data =
 10  -37   35   18   37   11  -32
 28    8    9  -42   -1  -36  -35
 13   29  -47  -37  -16   26    1
 35   23    9  -40   -9  -35  -26
  4   39  -38   -3  -24   30   34
 36   23    8  -39  -10  -35  -26
 15   32  -46  -31  -17   28    6
Counting starts at 1.
What is the entry directly above the largest entry? 23
What is the entry in the bottom-right corner? 6
The entry in row 2 and column 3 -> 9
What is the entry in row 1 and column 1? 10
The entry in the top-right corner: -32
What is the top entry of the column that holds the smallest entry? 35
What is the bottom-left entry? 15
What is the entry in row 1 and column 2? -37
The entry just left of the smallest entry: 29
The entry directly below the largest entry is 23
What is the entry in row 3 and column 1? 13
What is the entry directly above -31? -39
What is the entry just left of 6? 28
What is the entry directly above -38? 9
The entry directly above -36: 11
What is the entry just left of the largest entry? 4
The bottom entry of the column that holds the largest entry -> 32
What is the entry directly above the centre entry? -37
What is the entry just right of the largest entry? -38

a =
-1  24  13  0  19  1  -1  -75  8  7
10  -12  6  -6  -7  -4  13  8  27  -9
0  -17  33  0  -20  0  -3  14  7  1
Rows and columns are numbered from 1.
The entry at row 3, column 1 -> 0
The entry at row 2, column 1 is 10
The bottom entry of the column that holds the smallest entry -> 14
Read off the bottom-right entry.
A: 1
Read off the top entry of the column that holds the smallest entry.
A: -75
The top-left entry is -1
Read off the entry at row 1, column 2.
A: 24
Read off the entry just right of -4.
A: 13
The entry just right of the largest entry: 0
Read off the entry directly above -20.
A: -7

x =
 55   20  -17   13
 15  -27  -41  -11
 18  -14    0  -25
  5   57  -24   -5
-19  -21   -7    1
 50  -52   28   78
 -6  -14   -9    0
 58  -25  -12   69
 -9   49  -42  -22
103  -12  -51   87
-33  -40   53  -13
 37  -50    5   79
 53   23  -32    7
-63  -17   82    0
Indices start at 1.
Report the top-right entry.
A: 13
Report the entry in row 2 and column 1.
A: 15
Report the bottom entry of the column that holds the largest entry.
A: -63
The entry directly below -24: -7
Report the entry just left of -50.
A: 37
Report the entry in row 1 and column 2.
A: 20
Report the entry in row 1 and column 3.
A: -17
Report the entry in the bottom-right corner.
A: 0
Report the entry directly below the largest entry.
A: -33
Report the top-left entry.
A: 55
The entry just left of 28: -52
Report the entry just right of -63.
A: -17
Report the entry in row 3 and column 3.
A: 0
The entry directly below 20: -27
The entry just left of 23 -> 53
The entry directly above the largest entry -> -9
The maximum is 103

 26  -36  -18   37   15   31  -51   -5   13  -81
-12   33  -10  -51   18  -19   32    8  -19   78
-39   -9   39   -6   68  -62   70  -17   61   79
-65   -7  -29   22  -83  -64   47   67  -69  -80
  9    0   35   21  -11   10   22  -75   37   55
 35   20  -36  -61  -10   50   -6  -56   26   66
 59  -41   37   24   84   68  -60  -52   55  -71
-25   12  -50  -53   72  -61  -50   39    0  -69
What is the top entry of the column that holds the largest entry?
A: 15
What is the second entry on the main diagonal?
A: 33
The last entry, reading row by row -> -69
What is the entry just right of 84?
A: 68
What is the last entry of the smallest entry's row?
A: -80
What is the entry directly below -80?
A: 55
The first entry on the main diagonal is 26
What is the fourth entry, reading row by row?
A: 37
The third largest entry is 78
What is the first entry of the smallest entry's row?
A: -65
The largest entry in the last column is 79
The first entry in the row that holds the largest entry -> 59
What is the bottom-left entry?
A: -25
The third entry on the diagonal from the top-right corner -> -17
The entry directly below -18: -10
The entry in the top-right corner: -81
The last entry in the row that holds the largest entry is -71
What is the entry just left of the largest entry?
A: 24
The entry just left of 13 -> -5
What is the 4th-last entry, reading row by row?
A: -50
The entry directly above the largest entry: -10
What is the 2nd-last entry, reading row by row?
A: 0
What is the entry just right of 24?
A: 84
The entry just left of -56 -> -6
The smallest entry: -83
The third entry on the main diagonal -> 39
The entry directly below -29 is 35
The entry directly above 47: 70
The entry just right of -5: 13
What is the entry directly below -52?
A: 39

[[180 153 104 127 126 145 144 128 113]
 [140 180 189  98  96 111 108  81 114]
 [145 140 121 115 117  93  93 124 130]
 [ 50  45 113 164 167 142 146 164 154]
 [133 170 190  73  74 143 141  56 108]
 [159 115  81 133 131 200 200 118 101]
 [143 171 168 110 108 103 101 110 115]
 [101 113 146 139 142 143 144 125 169]
 [ 84  87 127 125 132 112 115 130 164]
 [ 91 109 151 117 117 112 112 105 123]
 [151 102  66 143 140 214 214 136  91]
 [105  75  80 227 225 123 126 225 175]
 [118 170 205 146 142 110 109 128 144]
 [136 132 147 134 135 161 161 120 150]
 [126  97  84 244 239 110 112 245 174]]
What is the entry in the top-right corner?
A: 113
What is the 5th entry, reading row by row?
A: 126
The entry just right of the centre entry is 143
What is the last entry, reading row by row?
A: 174
The 3rd smallest entry -> 56
The second entry on the main diagonal is 180
What is the entry directly above the largest entry?
A: 120
What is the second entry from the end, reading row by row?
A: 245
The entry just left of the smallest entry: 50
The 1st entry in reading order -> 180
The top entry of the column that holds the largest entry -> 128
What is the 3rd-last entry, reading row by row?
A: 112
The entry in the bottom-left corner: 126
What is the fourth-last entry, reading row by row?
A: 110
The 3rd entry on the main diagonal is 121
What is the third entry on the diagonal from the top-right corner?
A: 93
The entry directly below the smallest entry -> 170
What is the top entry of the column that holds the smallest entry?
A: 153
What is the second largest entry?
A: 244
What is the entry directly below 96?
A: 117
The entry just right of 98 is 96
The entry directly below the centre entry -> 132
What is the entry directly above the smallest entry?
A: 140
The entry just left of 102: 151
What is the entry just right of 45?
A: 113
What is the entry directly above 147?
A: 205
The 2nd entry on the diagonal from the top-right corner: 81
The smallest entry is 45
What is the largest entry in the last column?
A: 175
What is the entry directly above 131?
A: 74

X =
array([ -0.21,  -2.27,  -3.75,  14.15, -13.85,  -9.54,  10.66, -11.05,
         2.79,  10.15,   1.57,  -8.25,  21.90,  18.18,   5.54,  13.12])
Find the entry just left of 5.54.
Answer: 18.18
The entry just left of the largest entry -> -8.25
The entry just right of the smallest entry is -9.54
The entry just right of 10.15 -> 1.57
Find the entry just left of 14.15.
Answer: -3.75
The entry just left of 18.18 -> 21.90
Find the entry just right of -11.05.
Answer: 2.79

Questions about the array below. Counting starts at 1.
1) Which number is the entry directly below 78?
2) Which number is the entry in row 1 and column 2?
3) Which number is the entry in row 1 and column 1?
4) Which number is the entry in the bottom-left corner?
5) Which number is the entry in row 2 and column 1?
6) Which number is the entry in row 1 and column 3?
7) Which number is the bottom entry of the column that holds the largest entry?
8) Which number is the entry at row 3, column 2?
28	50	34	43	21	22	6	56	56	83
29	46	65	46	66	38	37	32	82	31
39	36	36	21	86	17	31	20	62	58
40	39	44	55	8	65	66	40	46	53
69	52	47	78	13	68	38	31	26	44
52	72	34	49	81	46	34	29	58	20
39	65	46	34	75	51	65	28	64	23
37	23	61	46	40	20	17	46	35	59
1) 49
2) 50
3) 28
4) 37
5) 29
6) 34
7) 40
8) 36

A =
-62.012,-70.267,61.961,-132.429,144.862,226.364,-22.947,114.733,-111.658,44.705,127.046
-102.376,-67.521,57.852,37.439,135.521,247.376,-21.161,189.197,17.117,32.486,73.716
21.752,115.310,122.660,-8.905,-54.358,-149.559,50.759,-190.149,21.837,-197.843,158.040
27.828,141.784,35.760,-125.726,28.520,149.610,72.479,68.154,-92.155,239.510,-53.871
The entry just left of 68.154 is 72.479
The top-left entry -> -62.012
The first entry in the row that holds the smallest entry -> 21.752
The fourth-last entry, reading row by row: 68.154
The third entry in reading order is 61.961
Read off the fifth entry, reading row by row.
144.862
Read off the top entry of the column that holds the smallest entry.
44.705
The entry directly below 37.439: -8.905
Read off the bottom entry of the column that holds the smallest entry.
239.510
The smallest entry in the first row is -132.429
The last entry, reading row by row: -53.871
The bottom-left entry: 27.828
The third largest entry is 226.364
Read off the top-right entry.
127.046
The entry just right of the largest entry -> -21.161
Read off the entry directly below the largest entry.
-149.559
The entry just right of -21.161 -> 189.197
The largest entry in the last column -> 158.040
The first entry of the largest entry's row -> -102.376
The 2nd smallest entry is -190.149
Read off the bottom entry of the column that holds the largest entry.
149.610
Read off the entry directly above -67.521.
-70.267
Read off the third entry on the diagonal from the top-right corner.
21.837
The third entry on the main diagonal -> 122.660
The second entry on the main diagonal is -67.521
The last entry in the row that holds the largest entry -> 73.716
The entry just left of 158.040 is -197.843
The entry directly below 226.364: 247.376
